Each row below is a small network's average activation on inputs in which a field has the value named, seen along a few directions.
Related values have similar rows: they may be neighbours, one step apart, or belong to one group.
Random noise pushes rows far along 10 fixed directions. That doesn't count. These rows show it; they differ only by the noise:
[ -27  106 -233  177 -199  286  149  -69   42 -108  -20 -122  283 -310
 -119  -86  144  157  275   16 -120  165]
[  89 -104 -287   -5   15  -60   55  -61 -253   45  134  -85  170  -29
  -58    5 -116  -83  -88   42  121    8]
[ 257   43   24 -187 -209 -346 -163 -101 -240   93   69  153 -225  394
 -251  -17   -4  171  115  139 -193 -100]
[-217  -70  190   16  -64  140  115  160  241  -77  -67 -178   37 -353
  140   24  -20  199 -106 -155  213  101]
[  20  276  182  221  -67  144  -56  -51    9   -7  -51 -119  -34   37
  -48   74   54  153   86    8 -263   63]
[ -89  -21   52 -185  -12  -82   27  -73  -94   25  101  -10   13  -41
  -48  -33    3   65  -16  -91  236  -91]
[-151   61  215   19  173  119   88 -136  107  -33 -132  -94  -18 -230
   46  159  -90 -177 -209  -74  211  101]
[  -8  -44  125  -16  -59   32   28  -15  100 -140 -165  112    2 -147
  -15  -45   44   93   70  -48  122  163]
[-322 -366 -259 -468 -202 -117  267 -364 -389  -41  248 -206  199 -270
 -418 -126 -113 -132  -13   75  701 -235]
[-123  -63  162 -202 -152  -53   -2  -75 -245   55 -140  -45   -1   69
 -250  -74  102  -58  -48   51  132  -54]
[  27    2 -191 -197 -346  -46  228 -259  105    7  -45  -51  -22 -296
 -295   17   88  225  234   61  -50   54]
[ 155 -341  -24   33 -209  -94  -80  320   70 -209 -172  142    9  -12
   13 -116 -111  125  -28  135   49  280]


Field C:
c14: [-273   11  238    4   88   93 -183  337   63   35  -45   85   96  182
  196 -223  250  -57  -35 -169   78 -159]
c10: [ 125 -167 -144  -81  -72 -307   27  -16   88  -26   78   68 -197  103
  -35   84 -211   53  -80  112  -67  -57]
c6: [  57  -36 -241 -147  231 -239  -47  125   29   58  458  -19  -87  107
  298   86 -281    5 -194  -81  138 -220]
c7: [-104  -14   -6 -151  -85  179   70  165  273  134 -169  -53   78 -106
  -35  -69  198  -81   36   32 -127  -17]
c8: [ -58   43  295   -8  201  129  -90  -42  229 -209  -75  237  -98   80
  111  -54   60   15  159 -106   95   43]
c1: [ -38 -120   59   53 -252  -65  118 -149 -131   59 -295  -66 -106  -50
 -162  -74  259  224  186  -48   12  -48]
c4: [  79 -113 -240   80   77   21  -17   33   52  -98  417  -89   38   75
   34  -24 -259   21   48  155  -32  -80]
c13: [ 128   20   75  -28   35 -135 -186  221  235  -33   76  164 -228  202
   31  164 -270 -147 -133  232 -291  102]
c11: [-204   33 -284 -213 -244  212  108 -148  193 -138  252 -172  132 -372
 -321  -45  -93 -148  223  243   17  -52]
c5: [  13 -426   61  -24  -12  -53   30  -73  120 -313  -45  153  -93  -40
  -42    3 -238  -46   24  189  349  142]
c9: [-113  -68  177   32 -104  -45 -130  210  100 -127  107  -17  -96  130
   49  -64  -40  114   26   61    3 -107]
c15: [-147   49 -190  -34  287   49  -11  331  139  396    0 -229   34    9
  273  155   23 -486 -444  -24 -198 -103]
c16: [-165   18   50   75  -93  249    5   34 -177 -184  -60   16  230  -53
  -63 -190  163   13  163  -29  115    9]
c12: [  24   80   37 -142   90  -33   64   57  218   59  -34  171  -66 -105
  127   87   25  -55  -75  -91  -39   74]
c2: [  79 -235 -546 -133   -6  -96   73  -19   66   -8  151  169  126  -81
  -41 -112  -68 -274  102  180   73   27]
c3: [  89  -78  336   72    9 -188 -134  -97  -85 -114 -155  128 -298  225
  -34   31 -155  -13  -68   89   49  -33]
C is arranged as 4 separate groups.
Q: Which other values are in the same group as c6? Give them in the order they are listed.
A: c10, c9, c3
Q: Which other values are in the same group as c15? Give them in the order they are listed.
A: c14, c1, c2
Q: Which other values are in the same group as c5? Give them in the order they are listed.
A: c7, c8, c4

Field L:
l10: [ -62 -791  122  329  116 -209   19  152 -559 -188 -111 -148   74  201
  174 -294 -174   15 -322  -26  471  -93]
l13: [ 325 -437 -112  190  216 -255  -61  221 -230  224 -536  243   39  242
  321 -128  174 -254 -283  -93   53  204]
l8: [-157  184  128   -6   98  282  140  154  117  464  422 -721  -84 -161
   92  411 -283   -5 -519  118 -220 -247]
l15: [ -78 -288  304 -431 -276 -274 -138  227 -591 -149 -286  307   43  410
 -267 -324  228  -82  -67  -53  237   88]
l12: [-249   -2 -180 -374   53  239  176 -429 -193  289  126 -530  246 -246
 -441  184 -104 -704 -263  208  317 -220]
l3: [ 347 -151 -435  533 -228  -57  286 -396  -24 -161  -34 -109 -129 -345
  122   32   41  855  630 -164 -149  154]
l6: [ 861 -336 -268  136  253 -395  144 -309 -339   75 -221  682  167   33
  388 -206  114  422  145 -519  367  199]
l1: [  45 -147 -149 -148 -349 -257 -350  493 -257   -4   98  176  -32  389
 -110 -301   15   65  -30  120  -26 -187]
l7: [-174  338 -133 -527  250 -185   53  -20 -283  565   -7  -13   54  228
    4  -86  370  -79 -141 -406   48 -500]
l4: [ -77 -284   67 -177 -215 -260  -43 -188 -324 -185  -38  -24 -175  184
 -449   36 -261 -348  -77  422  144 -113]
l5: [ 153   29 -352 -159 -139 -285   78   90  -15  153  156  137   27 -201
  168  -51   92  414   75 -181   92  213]
l16: [-233  332   82  320  -14  354   78  284  -92  159  -68 -618  217 -259
   61  217   83  -33 -344  -98 -436   51]
l9: [-427  -23   35 -167 -125  328  233   71  445  -67  757 -771   24 -137
 -330  290 -581 -148 -137  528  -80 -205]
l14: [ 132 -306 -200 -174  170 -329  -11  103 -394   -3  235  270  313 -234
  446 -198   76  354  -29 -599  679  -47]
l11: [-529  -68 -123    7  108  251  613 -381  161  164  206 -573  106 -754
  225  115  -19  246   30 -517  606 -365]
l2: [ -26  100 -418  481  197  240 -243  877  358   82  247 -209  336   15
  629  184 -201   36 -499   16 -239  100]
L is arranged as 4 separate groups.
Q: Which other values are in the same group as l5? Give them in the order they are listed.
A: l15, l16, l14
Q: Which other values are in the same group as l3? Give them in the order they are listed.
A: l10, l13, l11
Q: Which other values are in the same group as l9? Give them in the order they are listed.
A: l8, l12, l6
